Each row below holds a small network's activations on one record, seen along a few directions.
Each row is followed by the record's values for the fields W, M, L, H, K.
A field that a record lacks is written absent.
The largest differences between rows may come from other fields.
In the rows, zero is written as 500.
Strong random noise was added to every row along 3 fixed directions; ignore it. To show where, here is one row again and again, with new noise each time:
[494, 539, 609, 329, 600, 508, 543, 501, 523, 587, 457, 570, 471, 588, 580, 428, 454, 498]
[361, 382, 491, 575, 592, 327, 556, 509, 353, 603, 533, 429, 354, 674, 432, 260, 570, 770]
[483, 399, 454, 477, 485, 518, 522, 536, 329, 431, 504, 331, 516, 574, 370, 487, 539, 672]
[573, 584, 696, 205, 631, 596, 551, 495, 642, 616, 423, 700, 526, 551, 658, 501, 393, 372]
[662, 480, 646, 214, 551, 713, 541, 523, 591, 495, 432, 623, 640, 492, 528, 650, 409, 409]

[481, 603, 534, 518, 680, 331, 567, 523, 547, 665, 530, 599, 234, 565, 640, 403, 490, 449] -> {W: w3, M: m2, L: l3, H: h1, K: k3}
[505, 580, 578, 310, 595, 595, 545, 465, 517, 590, 464, 557, 473, 534, 597, 466, 439, 424] -> {W: w3, M: m2, L: l2, H: h2, K: k2}
[586, 486, 513, 395, 609, 495, 546, 572, 527, 558, 477, 540, 443, 571, 507, 473, 483, 482] -> {W: w1, M: m3, L: l1, H: h2, K: k2}
[641, 359, 659, 362, 679, 559, 590, 539, 605, 665, 472, 743, 495, 583, 506, 504, 435, 523] -> {W: w3, M: m3, L: l1, H: h1, K: k2}
[582, 364, 535, 376, 572, 581, 549, 536, 461, 569, 500, 546, 511, 570, 422, 530, 473, 586] -> {W: w3, M: m2, L: l2, H: h2, K: k2}
[496, 451, 535, 343, 522, 585, 521, 505, 519, 506, 423, 512, 586, 551, 474, 479, 470, 505] -> {W: w1, M: m2, L: l2, H: h2, K: k2}
[506, 669, 601, 424, 695, 397, 536, 463, 622, 702, 501, 658, 261, 570, 741, 353, 478, 386] -> {W: w3, M: m2, L: l2, H: h2, K: k2}
[611, 445, 449, 571, 539, 497, 541, 552, 477, 451, 540, 470, 431, 455, 427, 636, 546, 525] -> {W: w3, M: m2, L: l3, H: h1, K: k3}
[696, 381, 451, 504, 535, 582, 531, 580, 462, 426, 518, 455, 485, 461, 388, 709, 533, 527] -> {W: w3, M: m3, L: l1, H: h1, K: k2}
[677, 377, 518, 579, 551, 611, 543, 542, 522, 460, 544, 545, 481, 441, 386, 621, 557, 499] -> {W: w3, M: m2, L: l3, H: h2, K: k3}
[633, 663, 469, 325, 492, 634, 495, 578, 519, 359, 430, 402, 529, 424, 560, 700, 450, 281] -> {W: w1, M: m2, L: l3, H: h1, K: k3}
[442, 593, 555, 634, 415, 381, 420, 446, 537, 508, 457, 497, 548, 556, 566, 365, 481, 520] -> {W: w3, M: m1, L: l3, H: h1, K: k2}
[659, 493, 560, 362, 628, 569, 531, 561, 568, 564, 472, 600, 451, 504, 536, 598, 456, 438] -> {W: w3, M: m3, L: l1, H: h1, K: k2}
[485, 508, 524, 597, 591, 396, 545, 504, 635, 652, 619, 720, 343, 412, 642, 497, 499, 417] -> {W: w3, M: absent, L: absent, H: h1, K: absent}
[393, 605, 446, 482, 398, 575, 491, 446, 521, 432, 593, 493, 530, 309, 593, 628, 471, 363] -> {W: w3, M: absent, L: absent, H: h2, K: absent}
[447, 658, 422, 571, 563, 352, 503, 549, 407, 506, 519, 375, 293, 558, 558, 443, 516, 465] -> {W: w3, M: m2, L: l3, H: h1, K: k3}
[423, 786, 562, 537, 362, 410, 360, 436, 545, 456, 402, 448, 604, 529, 650, 382, 436, 367] -> {W: w3, M: m1, L: l3, H: h1, K: k2}
[527, 513, 460, 390, 521, 561, 510, 530, 406, 495, 498, 397, 465, 536, 487, 548, 465, 512] -> {W: w3, M: m2, L: l1, H: h1, K: k1}
[539, 455, 316, 631, 441, 476, 498, 576, 292, 341, 558, 236, 419, 481, 333, 626, 567, 580] -> {W: w2, M: m2, L: l3, H: h1, K: k3}
[353, 506, 436, 515, 418, 581, 517, 421, 509, 479, 610, 539, 524, 325, 537, 563, 514, 407] -> {W: w2, M: absent, L: absent, H: h2, K: absent}
[507, 730, 537, 503, 356, 507, 384, 442, 548, 369, 403, 419, 632, 479, 611, 532, 454, 353] -> {W: w3, M: m1, L: l3, H: h1, K: k2}
[409, 446, 491, 483, 482, 558, 551, 431, 598, 565, 624, 686, 496, 324, 581, 599, 477, 401] -> {W: w2, M: absent, L: absent, H: h1, K: absent}
[550, 599, 469, 413, 534, 522, 490, 553, 406, 448, 466, 368, 481, 551, 491, 530, 468, 473] -> {W: w3, M: m3, L: l1, H: h1, K: k2}
[498, 510, 663, 356, 765, 392, 594, 506, 616, 796, 483, 742, 284, 637, 677, 325, 451, 507] -> {W: w3, M: m2, L: l2, H: h1, K: k2}
[329, 537, 345, 504, 264, 618, 467, 437, 385, 328, 600, 354, 632, 296, 461, 659, 505, 416] -> {W: w2, M: absent, L: absent, H: h2, K: absent}
[650, 311, 656, 302, 627, 636, 577, 520, 686, 623, 431, 782, 601, 515, 486, 533, 451, 513] -> {W: w1, M: m2, L: l2, H: h1, K: k2}
[327, 389, 348, 637, 497, 352, 509, 515, 287, 469, 502, 249, 385, 612, 370, 321, 608, 753] -> {W: w1, M: m2, L: l2, H: h1, K: k2}
[384, 794, 497, 380, 584, 375, 458, 494, 442, 569, 441, 398, 330, 608, 670, 341, 439, 396] -> {W: w3, M: m2, L: l2, H: h1, K: k2}
[335, 419, 521, 590, 498, 477, 526, 426, 515, 592, 602, 636, 506, 427, 487, 402, 515, 537] -> {W: w3, M: absent, L: absent, H: h2, K: absent}
[346, 662, 491, 417, 570, 368, 496, 488, 387, 546, 480, 380, 344, 641, 586, 319, 489, 509] -> {W: w2, M: m3, L: l1, H: h2, K: k2}
[441, 657, 508, 387, 557, 463, 506, 506, 458, 575, 473, 426, 391, 573, 639, 417, 469, 465] -> {W: w3, M: m2, L: l1, H: h2, K: k1}
[575, 548, 563, 561, 379, 477, 405, 488, 559, 425, 434, 503, 629, 520, 520, 491, 494, 480] -> {W: w2, M: m1, L: l3, H: h1, K: k2}
[345, 500, 463, 519, 524, 397, 509, 513, 322, 530, 467, 341, 431, 678, 438, 228, 537, 629] -> {W: w1, M: m3, L: l1, H: h2, K: k2}
[643, 513, 479, 347, 567, 660, 534, 549, 460, 467, 506, 419, 472, 467, 496, 646, 496, 439] -> {W: w3, M: m2, L: l2, H: h2, K: k2}
[323, 383, 422, 532, 410, 535, 540, 459, 387, 494, 619, 498, 558, 412, 428, 504, 497, 562] -> {W: w2, M: absent, L: absent, H: h1, K: absent}
[577, 466, 596, 542, 579, 513, 550, 481, 754, 633, 591, 846, 462, 329, 645, 626, 474, 347] -> {W: w3, M: absent, L: absent, H: h1, K: absent}
[474, 509, 657, 622, 445, 433, 437, 433, 596, 560, 449, 623, 613, 582, 522, 298, 497, 537] -> {W: w3, M: m1, L: l3, H: h2, K: k2}
[410, 762, 451, 475, 626, 319, 514, 528, 523, 590, 470, 459, 245, 565, 697, 362, 491, 350] -> {W: w1, M: m2, L: l3, H: h1, K: k3}
[345, 325, 384, 657, 423, 489, 519, 473, 441, 453, 598, 460, 575, 411, 346, 485, 564, 634] -> {W: w1, M: absent, L: absent, H: h2, K: absent}
[599, 588, 553, 511, 573, 488, 512, 532, 549, 521, 500, 558, 412, 500, 532, 526, 506, 392] -> {W: w3, M: m2, L: l3, H: h2, K: k3}
[480, 695, 521, 512, 334, 465, 390, 443, 534, 401, 419, 418, 626, 517, 589, 460, 496, 407] -> {W: w2, M: m1, L: l3, H: h2, K: k2}

Here are new rows. What are their fields?
[375, 669, 505, 398, 482, 545, 493, 444, 658, 531, 530, 637, 512, 319, 691, 544, 426, 246] -> {W: w1, M: absent, L: absent, H: h1, K: absent}
[449, 612, 536, 689, 445, 315, 389, 454, 577, 546, 474, 523, 475, 541, 581, 345, 510, 517] -> {W: w3, M: m1, L: l3, H: h1, K: k2}
[390, 384, 389, 554, 489, 521, 549, 486, 520, 543, 635, 558, 456, 345, 489, 555, 510, 490] -> {W: w1, M: absent, L: absent, H: h1, K: absent}
[550, 746, 539, 411, 636, 425, 505, 529, 675, 587, 430, 618, 363, 493, 705, 477, 452, 260] -> {W: w1, M: m2, L: l3, H: h1, K: k3}
[502, 437, 493, 478, 645, 428, 568, 520, 456, 615, 531, 512, 338, 591, 512, 433, 521, 602] -> {W: w3, M: m2, L: l2, H: h1, K: k2}
[698, 411, 592, 396, 703, 517, 579, 578, 600, 646, 518, 686, 400, 538, 513, 550, 474, 510] -> {W: w3, M: m3, L: l1, H: h1, K: k2}
[616, 308, 362, 638, 473, 535, 532, 574, 439, 377, 532, 398, 519, 449, 288, 649, 584, 607] -> {W: w1, M: m2, L: l3, H: h1, K: k3}
[643, 488, 526, 393, 552, 594, 512, 538, 509, 485, 470, 531, 543, 509, 463, 613, 444, 455] -> {W: w3, M: m3, L: l1, H: h1, K: k2}
[196, 862, 291, 418, 336, 516, 436, 431, 365, 339, 517, 188, 494, 360, 659, 519, 462, 253] -> {W: w1, M: absent, L: absent, H: h2, K: absent}
[529, 277, 512, 729, 573, 414, 573, 488, 647, 637, 665, 773, 400, 369, 490, 554, 565, 573] -> {W: w3, M: absent, L: absent, H: h1, K: absent}
[351, 279, 394, 579, 392, 579, 556, 440, 425, 466, 652, 524, 573, 334, 370, 596, 536, 600] -> {W: w2, M: absent, L: absent, H: h1, K: absent}
[450, 781, 500, 500, 266, 546, 335, 417, 522, 321, 393, 364, 702, 417, 612, 563, 442, 309] -> {W: w3, M: m1, L: l3, H: h1, K: k2}
[362, 547, 346, 621, 397, 467, 480, 472, 393, 425, 629, 380, 462, 350, 500, 577, 529, 463] -> {W: w3, M: absent, L: absent, H: h1, K: absent}
[464, 371, 532, 540, 487, 565, 532, 440, 616, 548, 621, 708, 558, 329, 492, 619, 492, 473] -> {W: w3, M: absent, L: absent, H: h2, K: absent}
[587, 292, 497, 722, 439, 462, 479, 504, 522, 479, 556, 530, 567, 510, 360, 503, 563, 709] -> {W: w3, M: m1, L: l3, H: h2, K: k2}
[478, 628, 360, 637, 521, 340, 468, 575, 347, 432, 531, 264, 319, 548, 459, 470, 565, 530] -> {W: w3, M: m2, L: l3, H: h2, K: k3}
[216, 555, 394, 681, 419, 327, 489, 429, 448, 532, 624, 489, 386, 411, 580, 369, 562, 520] -> {W: w2, M: absent, L: absent, H: h1, K: absent}
[330, 760, 545, 638, 433, 245, 387, 406, 553, 534, 429, 467, 434, 586, 698, 246, 523, 460] -> {W: w2, M: m1, L: l3, H: h1, K: k2}
[627, 417, 470, 604, 228, 635, 378, 500, 457, 207, 436, 351, 828, 434, 305, 677, 540, 564] -> {W: w2, M: m1, L: l3, H: h1, K: k2}
[579, 679, 589, 434, 395, 570, 394, 450, 698, 421, 364, 565, 680, 438, 635, 570, 432, 283] -> {W: w1, M: m1, L: l3, H: h1, K: k2}
